[117 117 161 126 129 123  35 125 120] : Z_608
[ 90  88 147 127 128 113  85 127 100] : Z_870
[ 62  57 135 128 127 103 131 128  79] : Z_678
[ 62  57 127 128 128 114 134 128 102] : Z_46
rev: [ 85 113 128 127 147  88  90]	Z_870
rev: [127  85 113]	Z_870
rev: [114 128 128 127]	Z_46
find: [ 62  57 135 128 127 103 131 128  79]	Z_678
rev: [103 127 128 135  57]	Z_678
rev: [123 129 126]	Z_608
rev: [114 128 128]	Z_46

[137 129 157 159  54  73  70 162  62 145 139  56 145 178 180 132  48  69
 143  98 156 112  61 130 159 183]  Z_608
[189 168  79 102 148  94  67 187 139 167 122  79 138 160 120 106  71  78
 118 197  98 173 154 130 104  58]  Z_46
[103 108 200 181 118 139  91 124  90 151  94 108 144 133 148 117  62 208
 142 143  87  94 209 114 126  83]  Z_678
[144 136 163 163 136 118  58  69  68  70 111 110 125 153 118 148  82 169
 174 148 194 191 196 152  68 165]  Z_870
[ 88 158 128  91 132 191  66 163 127  84 175 155  74  84  71 188 134 136
 139 177 156 114 181  79  75 208]  Z_299
[197 160  88 141  79 133  69  56 106 190 181  93 149  55  54 167 120 133
 167  62 205 155 181  52 132 141]  Z_377
[180 115  83 187 177 142  53 208 162 169  66 132 182  51 191  90 114 196
 165 119  67 194 131  68 127  49]  Z_432
[ 86  54  74 154  53 145  65 104 110  95  75 107 120 186  61 117 193  76
 166 119 134 146 192 105  79 180]  Z_997
[126 189  49 131 153 205 195 115  63  98 134 209 107 184 127  79 144 174
  82 145 161  72 184 118  91  82]  Z_53
[ 89 173 127 195 124 199 121 202 186 144 108 151 133  94 148 117  72 171
  84 145 161  52  90  48 106 125]  Z_861
find: [126 189  49 131 153 205 195 115  63  98 134 209 107 184 127  79 144 174
  82 145 161  72 184 118  91  82]	Z_53
rev: [124 195]	Z_861
rev: [117 148  94 133 151 108 144]	Z_861
rev: [148 118 153 125]	Z_870

[ 81  98 148  68 222] : Z_861
[111  81  96 113  42] : Z_870
[ 58  92 182 107  66] : Z_678
rev: [ 81 111]	Z_870
rev: [113  96  81]	Z_870
rev: [96 81]	Z_870
rev: [182  92]	Z_678
rev: [113  96]	Z_870

[159 149 120 116 110 161 100 148 142  79 131 200 101 187 143 109 162 124
 146 129 105 167 178] = Z_2
[130 125 119 119 136 147 116 129 126 137 122 138 108 119 119 131 126 132
 103 129 121 110 125] = Z_299
[119 119 130 147 136 125 108 114 139 118 131 132 130 128 112 167 166 116
 146 124 143 124 115] = Z_377
rev: [108 125]	Z_377
rev: [131 119]	Z_299
rev: [131 119 119]	Z_299
rev: [125 136 147 130 119 119]	Z_377
find: [119 119 130 147 136 125 108 114 139 118 131 132 130 128 112 167 166 116
 146 124 143 124 115]	Z_377
rev: [112 128 130 132 131]	Z_377

[138 137  81 107 110  95  98 136 119  73 122 129 121 115  86 157 100  99
 135  73 126 133 108 144 139 147 130 172 118 100 132  98 136 116  82 115
 146 121 130 118 163 112 119 129 125 125 123 165 104] = Z_861
[135 159 117 144 140 130  72 143 160 106 157 111  94 105 119  88 120 108
 118 102 152 121 118 148  88 142 170 103 132 100 125 100 108 150 152 143
 111 140 117 104 126  85 123 117 124 153 141 133 178] = Z_678
[121  76 110 108 163 117 138 177 124 145 126 144 137 116  94  95 149  96
 138  94 124 140 126 165 115 104 168 138 126 145 105  82 146  98 116 121
 130 136 115 118 163 129 127 133 134 124 128 141 141] = Z_46
[135 141  71 162  86 153 104 133 134 119 134 128  68  83 104 143 112 111
 128 109 157 133 130 131 144 140 126  88 107 105 132 139  96 113  97 137
 103 156 119 151 153 122 116 133 150 166 146 147 137] = Z_997
[119 133 128  68  83 104 143 161 154 133 135 108 122 113 108 129 130 154
 164 115 151 173 101 158 127 144  94 136 127 148 106 116 130  99  53 126
 100 147 126 170 142 125  97 130 157 124 132 148 114] = Z_870
[121 109  86 141 105 136 114 161 154 133 135 108 122 113 108 129 130 154
 164 115 151 173 101 158 127 144  94 136 127 148 106 116 130  99  53 126
 100 147 126 170 142 125  97 130 157 124 132 148 114] = Z_53
[133 104 143 105 169 115 110 150  90 118 114 135 151 172 105 132 139 121
 109  87 139  81 161 164  93 108 151 138 118 102 125 108  92 121 152 111
 123 114 163  99 128 104 166  96 138 105 127 144 125] = Z_299
[139 136 149 104 157 114 132 112  86 139 176 117 186 153 167 120 136 156
 121 127 131 147 125 152 117 137 108 150 121 123 139 113 174 175  99 115
 135 139 153  99 137 139 127  98 113  81  99 113 134] = Z_375
rev: [118 130 121 146 115  82 116 136  98]	Z_861
rev: [143 104  83  68 128 134 119]	Z_997

[119 173  96 154  99 147 113 122 126 125]  Z_2
[123  73 136 174  92 157 141 145 125 131]  Z_608
[118 139 127 140 128 115 113 130 160 140]  Z_46
[134 110  97 145 141 136 156 156 145 120]  Z_870
[ 94 105 137  80  99 147 102 140 209 122]  Z_861
[137  80  94 105  99 147 161 152 126 109]  Z_299
[135 117 133 168 109 145 126 142 100 136]  Z_375
[137 142 122 133  95 164 113 138 172  96]  Z_53
[119 111 115 146 127 133 139 133 115 135]  Z_432
[114  99 162 112 146 104 127 114 107 142]  Z_997
find: [119 173  96 154  99 147 113 122 126 125]	Z_2
rev: [147  99 105  94  80 137]	Z_299
rev: [133 127 146 115]	Z_432

[120 185 123 162 121 111 116 136 100  96 166 140  94 111 133  97  87 145
 157 110 106 133 156 157 136 131 112 130 132 105 144  99 121 170 141 109
 152 180 113 153 176 124 131 110 159 144 104 157] -> Z_997
[157 187 122 167 126 112 114 134  99 140 172 142 103 113 128 101  74 150
 150 120 102 127 159 171 133 126 122 134 130 109 136  87 127 167 145 114
 161 111 112 163 177 123 134 110 150 143 104 165] -> Z_46
[126 166 108 159 144 129 134 124 132  97 172 131 129 164 138 115  93 136
 117 129 110 103 124 185 137 111 141 127 117 145 132  91 124 142 162 139
 173 170 115 150 179 140 137 113 128 126 121 137] -> Z_608
[159 185 123 168 121 111 116 136 100 144 166 140  94 111 133  97  87 145
 157 110 106 133 156 157 136 131 112 130 132 105 144  99 121 170 141 109
 152 104 113 153 176 124 131 110 159 144 104 157] -> Z_299
[166 148 137 106 112 106 101 136 102 175 108 144 129 107 108 144 141 129
 139 127 130 161 156  99 131 153 116 134 132 124 146 140 152 139  68 134
 108  59 128 114 111 116 121 136  94 147 126 121] -> Z_870
[170 179 134 155 116 107 106 133  87 160 159 148 102  92 109 108  74 142
 158 121 103 147 171 141 127 132 106 136 132  98 133  86 132 170 123 105
 147  71 119 159 161 112 134 119 140 153 103 169] -> Z_53
[110 107 127 132 140 158 165 111 168  78 129 111 135 166 133 131 140  96
 112 129 137 111  84 113 121  98 117 114 113 147 111 125 100 106 171 125
 134 184 144 115 130 141 135 131 135 112 143 106] -> Z_377
[170 172 132 139 112  98 110 124  86 163 135 148 110 102 118 107 115 131
 151 106 115 164 151  99 137 149  92 137 145 102 164 124 127 166  92 113
 127  52 116 124 151 108 132 133 136 154 112 143] -> Z_375
[144 166 126 159 108 148 142 122 151 108  95 110 153 118 133 141 154 126
 105 145 147 112 103 110 115 122 152 132 137 127  98 156 125  86 140 130
 103 164 138 122  77 126 128 144 137 105 144 126] -> Z_861
rev: [133 166]	Z_377
rev: [116 153 131]	Z_870
find: [120 185 123 162 121 111 116 136 100  96 166 140  94 111 133  97  87 145
 157 110 106 133 156 157 136 131 112 130 132 105 144  99 121 170 141 109
 152 180 113 153 176 124 131 110 159 144 104 157]	Z_997
rev: [144 159 108 166 126]	Z_608
rev: [136 133]	Z_375

[163 181  75 119  88] : Z_299
[188 181  75 119  88] : Z_432
[ 79  87 163  39 125] : Z_678
rev: [125  39 163]	Z_678
find: [188 181  75 119  88]	Z_432

[ 54 154  86 119 146 103]  Z_53
[174  77 166 167 128 127]  Z_2
[104 149  64  94 151  96]  Z_375
[135 116 144 104 110 154]  Z_997
[174  77 154 167 128 127]  Z_678
[124 104 116 144 150  92]  Z_432
[ 67 160  64  94 147 101]  Z_377
[ 61 164  72 112 145 100]  Z_870
rev: [166  77 174]	Z_2
rev: [116 135]	Z_997
rev: [144 116 104]	Z_432
find: [104 149  64  94 151  96]	Z_375

[181 173  87  83  89  74] : Z_377
[173  87  81  89  74  62] : Z_608
[194 184  95  68  76  55] : Z_870
[177 187  68  72  71  83] : Z_2
[178 174  78  82  85  79] : Z_432
[174 184  71  78  78  86] : Z_861
[186 180  77  75  77  75] : Z_46
[176 175  63  84  84  89] : Z_375
[167 167  65  92  94  91] : Z_678
[176 176  70  80  84  89] : Z_53
[182 178  77  79  81  76] : Z_299
find: [176 175  63  84  84  89]	Z_375
rev: [ 87 173 181]	Z_377
rev: [ 74  89  83  87 173]	Z_377

[120 144 107 126 184 125 140 133 132 174 161 125 133 110 130 113 166  94
 141 137 107 132 108 135 131 129 119 123 117 115 147]  Z_46
[131 139 138 128  40 134 121 126 117 137 139 123 107 152 133 101 122 116
 121 118 116 101 128 146 110 119  98 101 129 123 112]  Z_678
[134 111 140 133 163 134 103 122 126 130 113 126 108 140 119 149 152  97
 133 139 130 118 109 128 103 128 127 167 146 144 124]  Z_861
[140 119 149 151  97 133 139 159 135 128 123 104 120 114 119 124  97 176
 120 130  88 113 138 158 119 133 141 128 141 136 126]  Z_608
[126 154 142 140 187 128 132 146 125 136  94 107 131 117 116 136 160 101
 117 125 132 122  76 143 149 121 137  98 122 140 137]  Z_870
rev: [139 133  97 152 149 119 140]	Z_861
rev: [134 163 133 140]	Z_861

[142  76 105 111 102 116 108 105 108  87 137 129 102 112  73  88 163  84
 177 162  92] -> Z_608
[117 106 156  65 140  66  80 115 152  94 122  57  71 134 141  76 175 108
 174 132  73] -> Z_432
[139  89 121  81 110  84  84  93 100 112 137 102  87 129 147  60 117  97
 123 123  61] -> Z_46
[ 92  59 116  82  90  87  75 100 110  63 105  76  91  80  92  56 141  89
 121 111  57] -> Z_53
[139  89 121  81 110  84  84  93 100  73 100  75  88 123 125 105  85 173
  81 158 100] -> Z_375
rev: [ 76 141]	Z_432
rev: [ 60 147 129  87 102 137 112 100  93]	Z_46
find: [139  89 121  81 110  84  84  93 100  73 100  75  88 123 125 105  85 173
  81 158 100]	Z_375
rev: [112 102 129 137  87]	Z_608
rev: [100 158]	Z_375

[120  99  88 217]  Z_46
[ 99 123  99 171]  Z_608
[ 99 123  99 146]  Z_377
rev: [146  99]	Z_377
find: [ 99 123  99 171]	Z_608
find: [ 99 123  99 146]	Z_377
rev: [217  88  99]	Z_46
rev: [171  99 123]	Z_608

[110 165 176 152 150 124  83 140 172  57  33 189] = Z_678
[146 109 131 121 112  99 132 123  57 172  46 189] = Z_375
[110 165 176 152 150 124  46  57 172 123 132 169] = Z_377
rev: [ 46 172  57 123 132]	Z_375
find: [146 109 131 121 112  99 132 123  57 172  46 189]	Z_375
rev: [ 57 172 140  83 124 150 152 176 165 110]	Z_678
rev: [132  99]	Z_375
rev: [140  83 124 150 152 176]	Z_678
rev: [ 46 172  57 123 132  99]	Z_375
rev: [172 140  83]	Z_678

[ 90 154 137 201  65] -> Z_608
[ 35  56  72 182  59] -> Z_870
[ 35  36 162  43 124] -> Z_299
[ 39 153 145 152  54] -> Z_997
[162  35  36  38 160] -> Z_377
rev: [ 54 152]	Z_997
rev: [ 36  35 162]	Z_377
rev: [72 56]	Z_870

[107 162 216 125 172  47  91 133 118 185 171] -> Z_2
[148 157 124 143  93  47  91 133 118 185 171] -> Z_861
[122 148 157 125 143  47 118  91 133 185 171] -> Z_53
rev: [125 216]	Z_2
rev: [ 47 143 125 157 148]	Z_53
find: [148 157 124 143  93  47  91 133 118 185 171]	Z_861
rev: [157 148 122]	Z_53
rev: [172 125 216 162 107]	Z_2

[204 128  99  63] : Z_432
[204  70  99 111] : Z_2
[ 91 114 193 208] : Z_608
[ 69  99 128 104] : Z_678
rev: [99 70]	Z_2
find: [ 69  99 128 104]	Z_678
rev: [ 99 128 204]	Z_432
rev: [128 204]	Z_432
rev: [114  91]	Z_608

[149 125 127 179 128 152 186 192 143 132 171 175 166 204 184 122 149 203
 133 183 145 194] : Z_608
[168 125 166 175 156 186 152 185 156 134 140 115 162 161 177 134 170 194
 124 161 119 185] : Z_997
[135 172 161 151 122 151 117 149 139 115 162 140 134 161 152 107 140 162
 160 155 114 157] : Z_2
rev: [161 134 140 162 115]	Z_2
rev: [175 171 132 143]	Z_608
rev: [152 128]	Z_608
rev: [203 149 122 184 204]	Z_608
rev: [171 132 143 192 186 152 128 179 127]	Z_608
rev: [175 171 132 143 192 186 152 128 179 127]	Z_608
find: [168 125 166 175 156 186 152 185 156 134 140 115 162 161 177 134 170 194
 124 161 119 185]	Z_997

[128 135 154 224 135 152 152  92  96  94 132 147  83 171  69 122 118 130
  62 189 107  54] -> Z_299
[127 123 156 214 144 170 152  96 147  92  94 132 107 154  80 125 133 125
  72 173 123  68] -> Z_861
[128 135 154 224 135 152 152  92  96  94 132 147  83 171  68  72  80 125
 125 133 173 123] -> Z_2
[128 135 154 224 135 152 152  92  96  94 132 147  83 171  69 122 118 154
  67 187  85  75] -> Z_678
find: [128 135 154 224 135 152 152  92  96  94 132 147  83 171  68  72  80 125
 125 133 173 123]	Z_2
rev: [ 68 123 173  72 125 133 125  80]	Z_861
find: [128 135 154 224 135 152 152  92  96  94 132 147  83 171  69 122 118 154
  67 187  85  75]	Z_678
rev: [130 118 122  69]	Z_299
rev: [170 144]	Z_861

[137 107 152 115 143 129 140  69] : Z_997
[122 155  97 143 113 115 111 179] : Z_2
[167 117  96 121  79  89 124 160] : Z_608
[130 122 156  83  96 159 188 170] : Z_432
[125 167 115 115 133 132 121 117] : Z_861
[ 67 122 156  83  96 159 188 170] : Z_678
[143 163 124 142 154 119 103  87] : Z_53
find: [130 122 156  83  96 159 188 170]	Z_432
rev: [115 167]	Z_861

